Each row below holds a small network's activations on one input, seen along a few directions.
Each table varies a few parts of the input and shows all the possible inputs, shuffled.
Descriptions start from the smaller parts, as in this example, which fits no table here: values(2) and (point or line(9) or (ring(5) and line(6))).
Shared parts are said once, and a part with two or three values counts as separate values.

Other details of the inputs shift rows strongly along two fixed directions, in all tables alike. That doesn't count.

A family of inputs:
x1: 1 -11 -1 0 3 -6 -4 2 10 -11 7 -1 -1 6
x2: -15 6 43 29 6 0 -7 14 -95 31 17 -29 -9 0
x3: 7 4 0 -3 -1 -5 3 -10 5 -8 1 1 -1 4
x4: -10 15 1 -10 11 3 -2 -5 10 -5 2 -3 3 -5
x5: 4 -6 -6 3 -6 -5 -6 2 7 -8 -3 -5 5 -6
x6: -2 -7 -5 -2 2 -6 3 -2 5 -14 5 2 -3 7
x7: -7 15 -6 -14 4 8 -1 2 9 -2 -4 -3 3 -5
x8: 4 1 2 -5 -4 -5 -2 -4 6 -10 -3 6 -9 0
x9: -2 -10 -3 -3 1 -8 2 -5 10 -2 5 -7 3 3
x10: -8 13 3 -15 6 9 -3 -5 11 -2 -1 0 -1 -6
x11: -10 11 -11 -11 6 7 -3 -3 6 -6 -2 -3 8 -5
x12: -7 6 -12 9 -4 6 -14 2 14 4 -1 2 0 0
x13: 3 2 0 0 2 -9 1 -4 6 -12 0 5 -4 0
x14: 6 0 -5 -5 -7 -8 0 1 8 2 -6 -5 3 -4
x15: 5 -5 7 -2 -4 -2 -4 0 12 -3 -3 -1 -4 -7
x16: 5 3 -7 -4 -6 -5 0 3 4 -10 -7 3 -5 1
x17: 5 -4 4 3 1 -7 -1 0 12 -5 1 -2 1 -7
x18: 42 -59 -16 1 49 67 112 15 -22 88 -12 98 46 -16
x19: 6 -3 -2 -1 -7 -3 -3 7 10 -4 -6 -4 0 -5
x20: -12 0 -6 8 2 6 -10 0 19 4 6 0 -4 7
x21: 0 3 5 -6 -8 -6 4 -10 8 -2 -6 1 0 0
x22: 7 -6 -8 2 -2 -6 -8 4 4 -10 -2 2 3 -1
x23: 3 -2 -12 0 -3 -6 -1 -1 1 -14 -4 4 1 0
x24: 1 -5 -4 -5 -1 -2 4 -8 6 -11 7 -3 -1 11
x25: -1 -13 0 1 0 -4 -1 1 12 -8 6 -7 1 1
x26: 4 -2 4 -6 -4 -7 -3 -6 10 2 -3 -2 -2 -5
x27: 8 6 -6 -7 -9 -1 2 -3 3 -7 -5 -1 -2 6
x28: 0 6 -4 -5 -11 -7 5 -3 6 -3 -9 -3 4 2
x29: 7 -2 3 2 4 -8 -5 1 10 -8 2 3 -2 -1
x30: -6 -5 -2 -3 -2 -7 8 -9 7 -6 3 -4 5 8
x31: 8 3 3 -8 -6 0 0 -9 5 -6 -2 3 -6 4
x32: -20 8 32 28 -4 3 -4 12 -102 25 11 -27 -3 6
x33: -26 16 43 35 0 18 -23 19 -87 38 16 -22 -23 4
x34: 3 -3 -9 -1 -5 -10 -4 -4 5 -2 -3 -5 7 -4
x35: 8 -3 5 -3 -2 -4 -8 1 10 -6 -2 5 -7 -1
x36: 7 1 -11 -3 -7 -2 0 -7 1 -11 -2 0 4 4
x37: -5 11 -8 6 -7 7 -12 6 17 8 -4 2 -6 1
x38: -7 9 -2 10 2 3 -10 -1 19 6 2 4 -5 -1
x39: 9 -1 -3 -2 -4 -4 -6 8 8 -6 -5 2 -3 0
x40: -15 5 -4 -12 12 6 0 -4 11 -8 5 -7 3 2
Description of these inputs: ring(5) and (values(2) or ring(6)).
- Changing only the ring(5) part turns x35 into x39. The same change can be made to x26. Which row results? => x14
- Which other rows does x20 become when the values(2) part takes its other values? List them by row number. => x40
- List by row number the other rows that have the ring(5) part in common with x32. => x5, x11, x12, x22, x23, x34, x36

A family of inputs:
x41: -23 11 3 6 12 15 -4 0 -17 10 11 -4 0 5
x42: 8 -18 6 18 -1 -6 -4 8 -24 -1 10 -3 -5 8
x43: -12 21 13 -2 7 12 -1 -2 -18 14 3 -4 -5 1
x44: -1 8 11 -4 -1 -5 10 -4 -28 7 -3 -12 6 -4
x45: 2 -14 20 3 3 -6 7 1 -23 -2 10 -7 -6 7
x46: -10 -7 3 5 2 0 3 6 -22 6 7 -15 7 3
x47: 3 3 10 1 -12 -4 3 0 -26 11 -7 -10 2 -4
x48: 24 -13 -29 -20 11 32 37 -6 61 25 -19 55 15 -10
x49: 0 -8 17 2 6 -8 10 -7 -28 -5 9 -4 -2 4
x50: -8 11 14 15 -1 9 -9 7 -11 20 0 1 -11 -2
x51: 19 -26 -38 -3 20 34 29 3 65 26 -8 55 18 -7
x52: 15 -9 -38 -22 21 34 41 -6 55 17 -13 52 23 -5
x53: 0 2 -2 4 -12 -1 1 3 -29 6 -5 -10 5 1
x54: -1 9 -27 -34 -23 -46 -25 -30 116 -60 -10 -21 3 -1
x55: -20 13 14 3 12 11 -2 -4 -14 14 9 -4 -3 0
x56: -1 4 3 13 -2 6 -10 16 -22 7 -2 1 -6 -3
x57: -5 14 2 -4 6 9 -1 6 -28 0 0 -4 0 -1
x58: 12 -9 17 13 -7 -12 2 4 -25 1 1 1 -10 3
x59: -10 5 14 18 5 11 -14 7 -7 22 8 -3 -10 -1
x60: 33 -31 -26 -11 20 25 34 5 61 22 -13 56 18 -18
x61: 10 -17 17 15 -1 -9 -2 4 -21 3 8 -2 -8 4
x62: 13 -22 -24 -19 25 33 40 -4 67 26 -7 50 17 -8
x63: 8 0 16 -3 0 -8 11 -5 -30 -6 3 -4 -4 5
x64: -11 -1 6 3 9 11 -5 12 -20 4 8 -8 -2 1
x65: -3 -10 6 5 5 -5 8 -3 -31 -10 11 -5 1 9
x66: 0 -3 0 15 -9 -5 -1 9 -25 9 -3 -6 3 -1
x67: -4 6 -1 -1 -1 -1 9 0 -31 3 -1 -11 9 1
x68: 2 10 12 -1 -5 7 -6 7 -24 9 -6 -2 -7 -6
x69: 1 -8 12 15 -3 -6 -4 5 -18 15 4 -10 2 -5
x70: -9 0 12 1 4 -6 8 -6 -24 7 4 -12 8 -4
x71: -2 -10 1 17 -3 -3 -6 9 -20 11 5 -11 5 0
x72: 9 -11 5 15 -7 -9 0 8 -28 -3 2 1 -7 8
x73: 22 -22 -26 -25 27 25 45 -7 54 14 -13 53 24 -16
x74: -11 14 1 7 -4 17 -9 6 -20 13 0 -1 -6 5
x75: 12 -6 15 2 -10 -7 5 -1 -30 -1 -1 -1 -8 4
x76: -21 5 5 7 10 18 -7 7 -12 13 12 -7 -5 7
x77: 3 32 -27 -42 -20 -38 -32 -30 110 -67 -17 -13 -5 -5
x78: -8 1 17 0 9 8 -3 8 -16 8 6 -8 -5 -4
x79: -37 42 -1 -8 -35 -63 -67 -27 31 -74 7 -75 -14 11
x80: 34 -24 -27 -14 13 22 37 5 58 20 -21 59 17 -18
x81: -3 -2 3 16 4 7 -15 15 -17 8 6 -4 -5 -2
x82: 3 -1 11 12 -9 -9 0 5 -21 13 -5 -6 0 -5
x83: -1 -16 8 6 4 -3 5 5 -26 -6 12 -8 -3 12
x84: 9 -7 3 5 -10 -4 3 3 -33 -5 1 -2 -5 9
x85: 3 27 -40 -34 -32 -36 -43 -24 111 -71 -19 -13 -7 -1
x86: -38 50 2 -10 -28 -53 -77 -21 34 -78 8 -68 -24 9
x87: -11 10 3 18 -1 12 -11 11 -15 16 2 2 -8 3
x88: 5 -2 5 0 1 -5 10 -1 -34 -9 5 -4 -1 9
- Describe the family of inputs behind these rows. => values(2) and line(4) and ring(6)
- Changing only the line(4) part turns x50 into x80. The same change can be made to x43. Which row results? => x77
- Which other rows does x69 become when the values(2) part takes its other values? List them by row number. => x71
- A walk changes only the line(4) part. It starts at x45 and steps to x54. List the rest of the walk in order. => x78, x62
- A walk changes only the ring(6) part. It starts at x88 and steps to x65. List the rest of the walk in order. => x83, x42, x72, x84
- Which other rows does x78 become when the values(2) part takes its other values? List them by row number. => x64

A family of inputs:
x89: -13 17 18 6 -2 13 -12 6 -30 23 -1 -10 -6 -7
x90: -22 17 18 1 11 6 -2 -6 -33 4 13 -14 -5 6
x91: -10 15 -34 -12 -13 -25 -43 -16 109 -47 -5 -9 -4 -2
x92: -10 14 8 20 -1 10 -18 15 -30 21 2 -9 -7 -3
x93: -21 5 18 12 11 15 -15 10 -23 19 13 -14 -6 -2
x94: -13 22 14 -5 8 8 -2 -1 -38 3 5 -13 -3 1
x95: 44 -55 -65 -30 42 64 92 -3 97 46 -20 110 45 -12
x96: -13 24 -27 -36 -4 -28 -27 -31 99 -63 -2 -14 -2 2
x97: 10 -6 13 -3 -13 -22 14 -6 -54 -12 -2 -18 6 3
x98: -3 28 -33 -17 -27 -29 -41 -20 104 -45 -19 -7 -5 -7
x99: -14 17 8 6 -1 13 -11 9 -36 10 4 -13 -7 6
x100: -17 11 21 10 4 12 -8 11 -25 23 5 -12 -7 -4
x101: -5 29 -34 -31 -25 -24 -32 -24 96 -53 -17 -9 -5 1
x102: 10 -22 18 25 -5 -10 -12 14 -34 -2 11 -7 -13 6
x103: 6 -13 16 0 -7 -24 17 -2 -49 -12 3 -20 5 6
x104: -23 7 10 11 8 14 -14 11 -33 8 14 -14 -7 6
x105: -18 19 19 -3 9 5 1 0 -34 4 6 -13 -4 2
x106: 19 -7 -23 -9 -30 -49 -31 -22 99 -61 -7 -5 -12 7
x107: 10 -7 12 -1 -10 -23 11 -4 -53 -15 3 -22 5 6
x108: 38 -47 -15 -11 59 90 117 18 -43 97 -15 104 45 -21
x109: -19 12 13 8 2 11 -7 11 -34 12 6 -12 -8 5
x110: -12 16 16 8 2 12 -14 9 -28 21 4 -14 -7 -3
x111: 67 -84 -62 -39 38 31 113 -10 77 20 -22 102 59 -14
x112: 13 -16 21 22 -11 -13 -5 14 -35 3 3 -5 -14 4
x113: 17 -9 18 19 -17 -12 -8 10 -41 3 -3 -2 -13 0
x114: 12 -4 -27 -31 -26 -60 -10 -39 83 -76 -6 -21 6 10
x115: -15 10 13 21 1 8 -14 17 -27 22 4 -8 -7 -3
x116: -20 10 19 13 6 11 -13 4 -22 21 12 -15 -9 1
x117: -17 7 11 25 3 9 -16 10 -24 21 10 -9 -8 2
x118: 19 -11 16 20 -14 -11 -9 14 -39 3 2 -5 -13 3
- Changing only one part turns x91 into x98. The same change can be made to x104. Which row results? => x101
- Describe the family of inputs behind these rows. => line(5) and (values(2) or line(4))
- A walk changes only the line(4) part. It starts at x115 and steps to x100. List the rest of the walk in order. => x109, x105
- Which other rows does x106 become when the values(2) part takes its other values? List them by row number. => x114
- Which other rows does x112 become when the values(2) part takes its other values? List them by row number. => x103

A family of inputs:
x119: 17 -15 -15 11 -1 -21 -4 5 36 -15 3 2 5 3
x120: 30 -53 9 -1 56 59 104 18 -52 75 -3 92 25 -9
x121: 11 -9 -17 -4 -20 -24 0 -19 28 0 -13 -3 17 -6
x122: 10 11 -37 -12 -8 -11 8 -6 16 -25 -13 1 13 -1
x123: -16 17 36 11 -2 9 -6 1 -108 8 19 -31 -10 21
x124: -26 24 -6 -10 13 15 -6 -23 50 9 5 -1 9 -7
x125: 12 -25 -14 2 2 -14 -1 -4 35 -19 13 2 -8 11
x126: 11 -18 5 -2 -10 -16 5 -9 40 -16 2 7 -17 9
x127: -1 15 -32 6 1 17 -29 15 43 4 -8 18 -10 2
x128: -6 -45 -13 7 71 100 89 27 -31 105 6 70 49 -19
x129: 5 3 -26 -26 4 -2 9 -9 20 -27 2 -1 8 17
x130: -3 -6 65 26 -4 -6 -21 12 -89 13 20 -36 -35 4
x131: -30 22 -16 -11 23 13 -7 -10 51 6 8 -9 9 -4
x132: -1 -21 -27 -4 -16 -20 -1 -2 29 -8 -9 -12 24 -5
x133: -18 -11 38 50 -3 -6 -22 32 -94 12 24 -39 -7 8
x134: 11 20 -7 -7 -9 17 -27 11 45 7 -16 23 -18 -16
x135: -20 20 43 6 -4 6 2 10 -103 11 12 -31 -17 21
x136: -17 27 9 -25 14 13 -6 -13 52 10 -1 -5 2 -21
x137: 0 -5 -15 -14 17 -17 4 -11 26 -30 8 9 2 6
x138: 8 -12 -27 -5 -11 -25 1 -5 28 -2 -8 -8 19 -3
x139: -50 61 43 8 -35 -77 -98 -32 -27 -88 25 -94 -46 22
x140: -14 27 33 20 -15 -1 3 14 -109 14 -2 -27 -12 3
x141: -11 7 -32 8 -5 21 -34 17 44 -3 -8 13 -6 0
x142: 13 -1 11 -27 11 -15 5 -16 28 -25 -5 13 -5 -10
x143: -12 -8 49 40 -6 -5 -21 4 -93 13 30 -33 -28 17
x144: 21 -12 -5 13 -10 -18 -5 -9 36 -13 -2 8 4 0
x145: -2 22 -13 2 -12 15 -20 11 46 8 -16 24 -19 -1
x146: 17 -9 4 7 -12 -22 4 1 40 -11 -9 8 -3 0
x147: -35 -1 38 24 14 -3 -16 15 -103 -4 29 -33 -11 11
x148: 2 -28 6 1 63 91 98 20 -27 113 -2 78 34 -20
x149: -11 24 25 25 -14 2 -6 5 -113 12 4 -27 -5 3
x150: 2 19 -22 7 -10 18 -31 2 43 5 -10 23 -12 -1
x151: 2 1 -37 -10 -12 -4 6 -3 16 -30 -15 -1 18 -3
x152: 8 -6 -8 -10 -22 -27 9 -9 32 3 -19 -3 10 -6
x153: 23 16 -11 -25 -16 -11 8 -10 18 -22 -23 4 4 -18
x154: 19 8 -1 -39 -3 -2 9 -13 22 -23 -10 3 0 1
x155: -4 -7 -27 -25 -1 3 6 -6 21 -33 1 -4 13 15
x156: 4 -34 -15 3 -3 -8 -3 0 36 -24 13 0 -3 8
x157: 20 -7 -1 -18 -18 -25 1 -10 29 1 -20 -6 10 -19
x158: 30 -11 11 -1 -7 -20 -3 -1 38 -12 -11 5 -3 -13
- Changing only one part turns x144 into x133. The same change can be made to x121. Which row results? => x132
- Changing only one part turns x129 into x154. The same change can be made to x131. Which row results? => x136
- Describe the family of inputs behind these rows. => line(5) and (values(2) or ring(6))
- List by row number the other rows that have the line(5) part in common with x140. => x120, x126, x135, x145, x146, x148, x152
- Which other rows does x130 become when the line(5) part takes its other values? List them by row number. => x125, x126, x143, x156
